M =
[[129 128 128 127 128 128 128 128 128]
 [142 137 141 118 113 133 123 130 135]
 [122 151 121 149 121 152 105 154 151]]
M[0,0]: 129
M[0,5]: 128
M[1,2]: 141
M[0,7]: 128
M[0,6]: 128
M[1,7]: 130
M[0,3]: 127
M[1,6]: 123
M[0,8]: 128
M[2]: [122, 151, 121, 149, 121, 152, 105, 154, 151]

arr =
[[145 144 119 145 135 118 132 132 116 123 119 129]
 [145 146 117 147 135 117 131 132 114 121 116 130]
 [112 115 143 120 130 143 125 125 144 135 145 128]
 [111 111 144 116 128 145 127 126 147 138 147 126]
 [142 145 120 149 133 122 132 136 117 124 115 127]
 [142 139 127 145 133 123 137 136 123 128 123 126]
 [135 152 119 153 140 125 119 134 115 115 112 130]
 [114 115 139 117 130 141 124 122 142 134 144 129]
 [112 114 143 119 129 144 125 126 145 136 145 127]
 [146 145 116 144 135 117 130 131 115 122 117 130]
 [145 147 116 150 134 118 131 133 114 121 114 129]]
arr[-11, 0] = 145
arr[7, 9] = 134
arr[-2, -5] = 131
arr[-1, 1] = 147
arr[6, -2] = 112
arr[:, -10] = [119, 117, 143, 144, 120, 127, 119, 139, 143, 116, 116]
arr[2, 11] = 128
arr[:, -7] = [118, 117, 143, 145, 122, 123, 125, 141, 144, 117, 118]
arr[9, 6] = 130
arr[:, 3] = [145, 147, 120, 116, 149, 145, 153, 117, 119, 144, 150]
arr[-1, -12] = 145
arr[-7, 5] = 122
arr[-1, -6] = 131
arr[-1, 2] = 116
arr[-11] = [145, 144, 119, 145, 135, 118, 132, 132, 116, 123, 119, 129]
arr[10] = [145, 147, 116, 150, 134, 118, 131, 133, 114, 121, 114, 129]
arr[0, 7] = 132
arr[-1, -8] = 134
arr[-9, -4] = 144
arr[9, -2] = 117
arr[:, 7] = [132, 132, 125, 126, 136, 136, 134, 122, 126, 131, 133]
arr[0, 9] = 123
arr[:, 6] = [132, 131, 125, 127, 132, 137, 119, 124, 125, 130, 131]
arr[:, 0] = [145, 145, 112, 111, 142, 142, 135, 114, 112, 146, 145]
arr[7] = [114, 115, 139, 117, 130, 141, 124, 122, 142, 134, 144, 129]
arr[:, -8] = [135, 135, 130, 128, 133, 133, 140, 130, 129, 135, 134]
arr[0, -7] = 118
arr[9, 11] = 130
arr[5, 2] = 127
arr[-10] = [145, 146, 117, 147, 135, 117, 131, 132, 114, 121, 116, 130]
arr[2, 2] = 143
arr[-10, 11] = 130
arr[7, -11] = 115
arr[8] = [112, 114, 143, 119, 129, 144, 125, 126, 145, 136, 145, 127]

grid =
109,117,147,151,148,138
132,133,126,126,127,129
129,128,125,122,126,124
133,131,123,122,126,124
130,129,123,125,122,126
112,121,138,147,140,137
114,121,141,140,134,135
Indices start at 0.
(0, 0) = 109
(0, 4) = 148
(1, 1) = 133
(3, 3) = 122
(5, 1) = 121
(3, 0) = 133
(4, 0) = 130
(4, 3) = 125
(2, 4) = 126
(1, 3) = 126
(1, 5) = 129
(2, 2) = 125
(5, 0) = 112
(4, 1) = 129

m =
[[121 151 140 122 147 151 111 109]
 [113 140 151 106 138 117 124 115]
 [118 149 130 142 131 117 119 140]
 [115 113 121 121 143 149 127 142]
 [123 137 139 108 152 128 152 125]
 [149 122 131 116 108 148 150 117]
 [124 123 116 110 114 135 131 145]
 [105 143 129 107 139 149 125 132]
 [125 121 144 145 129 114 133 130]
 [145 108 148 148 108 132 152 134]
 [121 128 123 124 139 122 112 137]
 [141 121 132 150 134 106 134 112]
 [135 121 126 110 118 134 116 118]]
m[0,0] = 121
m[3] = [115, 113, 121, 121, 143, 149, 127, 142]
m[1] = [113, 140, 151, 106, 138, 117, 124, 115]
m[11,-7] = 121
m[3,-5] = 121
m[:, 6] = [111, 124, 119, 127, 152, 150, 131, 125, 133, 152, 112, 134, 116]
m[-8,-4] = 108
m[-2] = [141, 121, 132, 150, 134, 106, 134, 112]
m[7,-3] = 149
m[-10,4] = 143
m[-7,-3] = 135
m[-1,1] = 121
m[1,7] = 115
m[4] = [123, 137, 139, 108, 152, 128, 152, 125]
m[12,-3] = 134
m[-12,-7] = 140
m[:, -7] = [151, 140, 149, 113, 137, 122, 123, 143, 121, 108, 128, 121, 121]
m[-6,1] = 143
m[-9,6] = 152
m[0,-6] = 140
m[-4,-2] = 152
m[-2,-1] = 112
m[4,1] = 137
m[-12,3] = 106
m[-9,7] = 125
m[:, 7] = [109, 115, 140, 142, 125, 117, 145, 132, 130, 134, 137, 112, 118]
m[8,7] = 130
m[8,-3] = 114
m[:, 2] = [140, 151, 130, 121, 139, 131, 116, 129, 144, 148, 123, 132, 126]
m[-3,-7] = 128

x =
[[129 118 127 113 116 115]
 [125 141 132 153 121 136]
 [120 116 124 106 110 131]
 [136 130 139 134 119 117]
 [124 120 122 147 131 134]
 [122 145 120 127 126 141]
 [125 121 113 134 125 132]
 [125 136 127 151 131 137]
 [126 134 120 138 135 141]
 [131 150 142 149 128 134]
 [134 130 139 124 126 124]
 [136 115 129 128 125 121]]
Indices start at 0.
(0, 0): 129
(11, 2): 129
(6, 2): 113
(11, 3): 128
(3, 2): 139
(0, 3): 113
(9, 1): 150
(1, 5): 136
(11, 0): 136
(3, 1): 130
(3, 0): 136
(4, 4): 131
(9, 3): 149
(5, 5): 141
(10, 2): 139
(7, 2): 127
(5, 3): 127
(10, 5): 124
(9, 2): 142
(1, 0): 125
(0, 1): 118
(2, 0): 120
(8, 1): 134
(7, 3): 151
(5, 1): 145
(10, 1): 130
(4, 3): 147
